Each row below holds a small network's activations on one record, seen along a few directions.
Each row is followed by the record's values for the fields SULEL, LELIP, DURU, ROKIF, LUGI, MAZ.
Not every record has every field; a missing one is written none.
The largest differences between rows may come from other fields.
In the rows, zero is written as 500.
Strong random noise was added to every row along 4 fixed directions; ignore it. To show where, here is one row again and again, with new noise each time:
[627 554 387 330 409 301 450 525 463 454 343 454 704 587 623 405 405 223
 472 474 481 665 443 472 572]
[510 542 598 506 616 488 521 498 596 557 676 492 556 458 534 263 631 545
 539 473 669 481 409 520 371]
[505 395 522 463 510 456 552 379 627 548 431 361 427 473 394 480 468 632
 630 538 477 515 536 411 337]
[533 466 489 502 525 497 496 428 556 591 527 451 563 508 498 328 567 529
 579 515 542 508 490 488 455]
[538 346 461 674 489 480 632 482 471 506 642 402 340 422 363 524 518 673
 576 500 413 506 543 286 442]
[522 460 517 481 534 476 516 426 586 567 513 428 523 491 475 367 540 555
 586 514 543 510 488 471 403]

[584 608 464 444 429 456 436 654 351 359 504 465 597 546 542 527 394 309
 411 492 485 659 463 435 522] -> SULEL is fibis, LELIP is badu, DURU is pira, ROKIF is gepi, LUGI is none, MAZ is tanu
[496 644 592 503 578 515 459 630 502 466 626 571 586 510 600 397 536 455
 407 431 650 517 401 570 442] -> SULEL is fibis, LELIP is gapu, DURU is vibam, ROKIF is zeg, LUGI is noga, MAZ is tukap
[523 419 388 375 437 568 406 281 572 691 300 417 644 610 504 381 551 464
 610 585 441 483 597 606 551] -> SULEL is rer, LELIP is badu, DURU is pira, ROKIF is kop, LUGI is none, MAZ is none
[372 421 662 404 602 814 462 377 607 580 365 374 463 554 425 541 516 677
 514 582 558 451 611 567 299] -> SULEL is fibis, LELIP is gapu, DURU is vibam, ROKIF is rema, LUGI is none, MAZ is faz
[496 471 521 602 570 577 458 514 479 525 622 534 438 442 451 498 555 599
 508 519 522 430 474 523 527] -> SULEL is fibis, LELIP is badu, DURU is pira, ROKIF is gepi, LUGI is none, MAZ is faz
[477 403 429 451 473 579 571 360 554 597 389 395 536 543 507 485 524 528
 579 508 441 496 570 507 468] -> SULEL is rer, LELIP is badu, DURU is vibam, ROKIF is zeg, LUGI is noga, MAZ is none
[488 605 583 379 524 423 451 505 597 465 450 515 517 479 520 439 480 462
 532 489 587 504 406 591 436] -> SULEL is rer, LELIP is badu, DURU is pira, ROKIF is gepi, LUGI is none, MAZ is tukap
[455 403 460 377 439 372 605 398 625 500 274 446 402 506 492 676 393 525
 585 498 414 490 531 423 443] -> SULEL is rer, LELIP is gapu, DURU is vibam, ROKIF is zeg, LUGI is nitir, MAZ is none
[513 482 495 552 477 472 482 500 465 493 480 533 404 494 459 605 397 545
 522 529 449 500 508 493 535] -> SULEL is fibis, LELIP is badu, DURU is vibam, ROKIF is zeg, LUGI is nitir, MAZ is faz
[505 547 476 566 525 646 406 559 390 562 614 534 612 558 548 363 607 428
 468 550 553 495 477 580 555] -> SULEL is fibis, LELIP is badu, DURU is pira, ROKIF is gepi, LUGI is none, MAZ is tanu
[491 476 551 436 522 460 569 474 597 485 508 425 456 497 482 519 523 513
 468 483 544 490 488 455 364] -> SULEL is fibis, LELIP is gapu, DURU is vibam, ROKIF is kop, LUGI is none, MAZ is none
[519 398 515 558 422 462 563 461 502 450 434 391 299 441 327 694 358 659
 566 508 358 512 571 359 382] -> SULEL is rer, LELIP is badu, DURU is vibam, ROKIF is zeg, LUGI is noga, MAZ is tukap
[537 456 477 390 430 378 572 478 575 406 448 386 417 472 419 606 399 509
 526 490 447 540 524 384 389] -> SULEL is rer, LELIP is badu, DURU is pira, ROKIF is gepi, LUGI is none, MAZ is none
[410 570 537 490 559 654 409 510 558 590 479 609 609 556 609 404 619 443
 466 487 577 433 460 677 549] -> SULEL is fibis, LELIP is gapu, DURU is vibam, ROKIF is gepi, LUGI is none, MAZ is tukap
[518 429 435 584 447 676 377 454 339 557 425 514 492 559 405 569 437 532
 513 573 383 509 658 493 646] -> SULEL is fibis, LELIP is badu, DURU is vibam, ROKIF is rema, LUGI is none, MAZ is befo
[546 383 361 542 422 678 530 589 268 454 403 372 496 625 451 696 445 489
 415 520 319 595 656 357 605] -> SULEL is fibis, LELIP is badu, DURU is vibam, ROKIF is rema, LUGI is none, MAZ is faz
[625 599 338 409 360 395 307 485 402 551 311 550 797 613 629 344 430 229
 483 516 440 632 474 607 745] -> SULEL is rer, LELIP is gapu, DURU is pira, ROKIF is zeg, LUGI is noga, MAZ is tukap
[519 520 514 351 473 313 512 457 618 486 399 552 497 482 549 490 453 443
 555 478 509 482 444 549 473] -> SULEL is rer, LELIP is badu, DURU is pira, ROKIF is zeg, LUGI is nitir, MAZ is none
[424 488 539 497 530 633 452 447 555 596 498 512 474 484 462 456 586 638
 549 527 535 424 506 539 448] -> SULEL is rer, LELIP is gapu, DURU is pira, ROKIF is gepi, LUGI is none, MAZ is tukap
[504 578 579 492 524 523 438 496 535 495 499 532 540 439 443 440 448 544
 503 542 565 491 498 568 394] -> SULEL is rer, LELIP is gapu, DURU is vibam, ROKIF is zeg, LUGI is noga, MAZ is lep
[560 490 476 539 473 494 577 521 475 450 598 454 477 499 498 475 527 462
 490 443 483 526 484 398 523] -> SULEL is rer, LELIP is badu, DURU is vibam, ROKIF is gepi, LUGI is none, MAZ is none
[509 497 505 383 552 479 474 357 649 610 394 443 563 514 494 390 563 489
 586 543 528 481 480 543 421] -> SULEL is fibis, LELIP is gapu, DURU is pira, ROKIF is gepi, LUGI is none, MAZ is none
[452 419 513 532 526 516 668 468 505 498 544 473 386 487 496 570 626 553
 512 454 496 447 514 427 498] -> SULEL is rer, LELIP is badu, DURU is vibam, ROKIF is rema, LUGI is none, MAZ is none
[570 401 392 568 440 455 664 507 442 439 493 384 390 503 416 657 416 539
 475 480 366 564 559 293 493] -> SULEL is fibis, LELIP is gapu, DURU is vibam, ROKIF is zeg, LUGI is noga, MAZ is none
[551 501 440 421 484 449 474 389 560 547 467 445 573 484 473 363 523 449
 598 493 563 531 504 502 506] -> SULEL is rer, LELIP is badu, DURU is pira, ROKIF is gepi, LUGI is none, MAZ is none
[477 523 614 531 567 475 496 480 616 440 568 421 336 400 357 568 395 674
 565 527 546 531 492 423 301] -> SULEL is fibis, LELIP is gapu, DURU is vibam, ROKIF is gepi, LUGI is none, MAZ is tukap
[444 603 614 402 543 527 482 534 518 461 479 508 520 528 525 481 524 465
 421 483 617 553 472 551 399] -> SULEL is fibis, LELIP is gapu, DURU is vibam, ROKIF is rema, LUGI is none, MAZ is tukap
[487 469 549 625 509 485 556 618 455 425 639 559 367 417 487 630 513 548
 416 466 523 457 472 451 520] -> SULEL is rer, LELIP is gapu, DURU is vibam, ROKIF is kop, LUGI is none, MAZ is faz
[527 530 462 510 421 428 436 485 460 440 417 450 446 462 409 564 357 500
 569 576 386 537 556 449 465] -> SULEL is fibis, LELIP is badu, DURU is pira, ROKIF is gepi, LUGI is none, MAZ is lep
[508 499 577 358 501 538 415 385 647 558 268 422 489 500 417 511 381 577
 574 569 529 507 563 576 335] -> SULEL is rer, LELIP is gapu, DURU is vibam, ROKIF is zeg, LUGI is noga, MAZ is faz
[465 649 526 437 518 623 378 511 507 544 486 566 693 540 566 381 522 399
 442 511 580 486 489 629 503] -> SULEL is rer, LELIP is gapu, DURU is vibam, ROKIF is gepi, LUGI is none, MAZ is lep
[417 367 471 477 544 709 431 200 626 779 382 458 552 545 468 326 666 644
 691 591 548 325 640 635 502] -> SULEL is fibis, LELIP is badu, DURU is vibam, ROKIF is rema, LUGI is none, MAZ is none
[571 429 340 659 470 503 523 514 389 562 611 536 531 528 521 424 595 460
 484 460 471 490 518 400 662] -> SULEL is fibis, LELIP is gapu, DURU is vibam, ROKIF is gepi, LUGI is none, MAZ is none
[463 419 449 554 470 576 536 461 431 500 432 458 436 541 491 646 512 559
 494 496 425 500 572 472 556] -> SULEL is rer, LELIP is badu, DURU is vibam, ROKIF is rema, LUGI is none, MAZ is tukap
[453 443 545 381 553 469 522 311 696 618 388 470 467 458 500 427 537 583
 655 526 578 419 495 592 374] -> SULEL is rer, LELIP is badu, DURU is vibam, ROKIF is zeg, LUGI is nitir, MAZ is none
[455 428 512 636 562 532 700 629 483 415 782 484 357 425 476 544 622 596
 407 414 540 477 455 359 440] -> SULEL is fibis, LELIP is gapu, DURU is vibam, ROKIF is gepi, LUGI is none, MAZ is none
[421 527 643 518 643 761 525 533 509 517 584 477 436 537 441 524 592 678
 463 524 579 473 563 547 352] -> SULEL is fibis, LELIP is badu, DURU is vibam, ROKIF is rema, LUGI is none, MAZ is faz

Which values does each new row have?
[528 482 406 565 445 610 460 432 438 580 446 486 522 521 456 506 523 510
 533 526 456 521 553 466 594] -> SULEL is rer, LELIP is gapu, DURU is vibam, ROKIF is gepi, LUGI is none, MAZ is tukap
[495 484 476 466 507 780 438 476 409 612 392 418 640 642 465 445 536 499
 456 577 485 553 624 548 530] -> SULEL is fibis, LELIP is gapu, DURU is vibam, ROKIF is rema, LUGI is none, MAZ is faz
[406 495 532 500 598 533 631 528 526 510 693 525 454 454 561 421 662 498
 444 436 651 447 414 477 497] -> SULEL is fibis, LELIP is gapu, DURU is vibam, ROKIF is gepi, LUGI is none, MAZ is none
[491 436 466 406 490 516 527 371 623 594 343 426 570 536 469 447 502 529
 589 511 485 507 544 520 462] -> SULEL is rer, LELIP is gapu, DURU is vibam, ROKIF is zeg, LUGI is noga, MAZ is none
[520 388 520 276 427 333 576 332 699 455 166 254 365 476 316 685 257 602
 643 570 386 577 588 343 205] -> SULEL is fibis, LELIP is gapu, DURU is pira, ROKIF is zeg, LUGI is noga, MAZ is none
[475 492 539 590 537 570 414 441 575 604 540 594 481 491 455 414 574 605
 597 548 512 391 477 620 541] -> SULEL is rer, LELIP is badu, DURU is pira, ROKIF is gepi, LUGI is none, MAZ is faz
[495 483 509 729 534 720 409 506 420 680 765 590 533 483 470 318 696 634
 502 546 539 411 540 573 607] -> SULEL is rer, LELIP is gapu, DURU is pira, ROKIF is kop, LUGI is none, MAZ is faz
[536 456 537 550 532 465 577 450 580 552 600 450 465 443 426 395 554 610
 575 493 544 475 475 434 433] -> SULEL is rer, LELIP is gapu, DURU is pira, ROKIF is zeg, LUGI is noga, MAZ is none
[654 629 449 429 478 233 505 632 441 337 582 572 628 463 623 417 433 247
 405 400 563 611 377 498 575] -> SULEL is rer, LELIP is badu, DURU is pira, ROKIF is zeg, LUGI is noga, MAZ is none
[431 538 659 633 595 471 640 645 480 352 741 545 213 356 400 726 412 691
 435 458 502 455 459 398 316] -> SULEL is fibis, LELIP is badu, DURU is vibam, ROKIF is zeg, LUGI is nitir, MAZ is lep
[459 387 326 525 403 683 475 392 414 584 296 468 481 606 456 636 507 535
 540 527 317 486 636 492 659] -> SULEL is rer, LELIP is badu, DURU is vibam, ROKIF is gepi, LUGI is none, MAZ is tukap
[513 419 551 470 538 509 576 358 659 555 445 370 397 465 354 494 490 684
 600 562 485 474 547 442 307] -> SULEL is fibis, LELIP is gapu, DURU is pira, ROKIF is zeg, LUGI is noga, MAZ is none
[534 455 426 447 381 477 400 455 469 536 341 460 559 566 465 553 430 451
 531 532 407 540 560 522 573] -> SULEL is rer, LELIP is badu, DURU is pira, ROKIF is kop, LUGI is none, MAZ is tukap
[369 473 569 386 582 651 407 295 689 667 246 496 523 557 495 448 558 559
 615 559 533 382 531 725 425] -> SULEL is fibis, LELIP is badu, DURU is vibam, ROKIF is gepi, LUGI is none, MAZ is tukap
[556 475 362 581 494 537 490 449 454 585 591 527 603 523 542 365 623 464
 522 501 515 456 497 465 660] -> SULEL is fibis, LELIP is gapu, DURU is pira, ROKIF is gepi, LUGI is none, MAZ is none
[522 462 359 426 441 437 500 478 437 519 400 530 580 575 631 487 539 371
 452 498 423 502 513 492 678] -> SULEL is fibis, LELIP is gapu, DURU is pira, ROKIF is rema, LUGI is none, MAZ is none
[540 424 465 759 489 678 507 579 308 507 704 525 412 465 417 505 507 608
 459 521 421 494 568 443 583] -> SULEL is fibis, LELIP is badu, DURU is vibam, ROKIF is zeg, LUGI is noga, MAZ is faz
[408 498 587 359 607 461 523 286 774 655 425 507 554 436 535 299 627 583
 642 514 669 377 423 662 362] -> SULEL is rer, LELIP is gapu, DURU is vibam, ROKIF is zeg, LUGI is nitir, MAZ is none
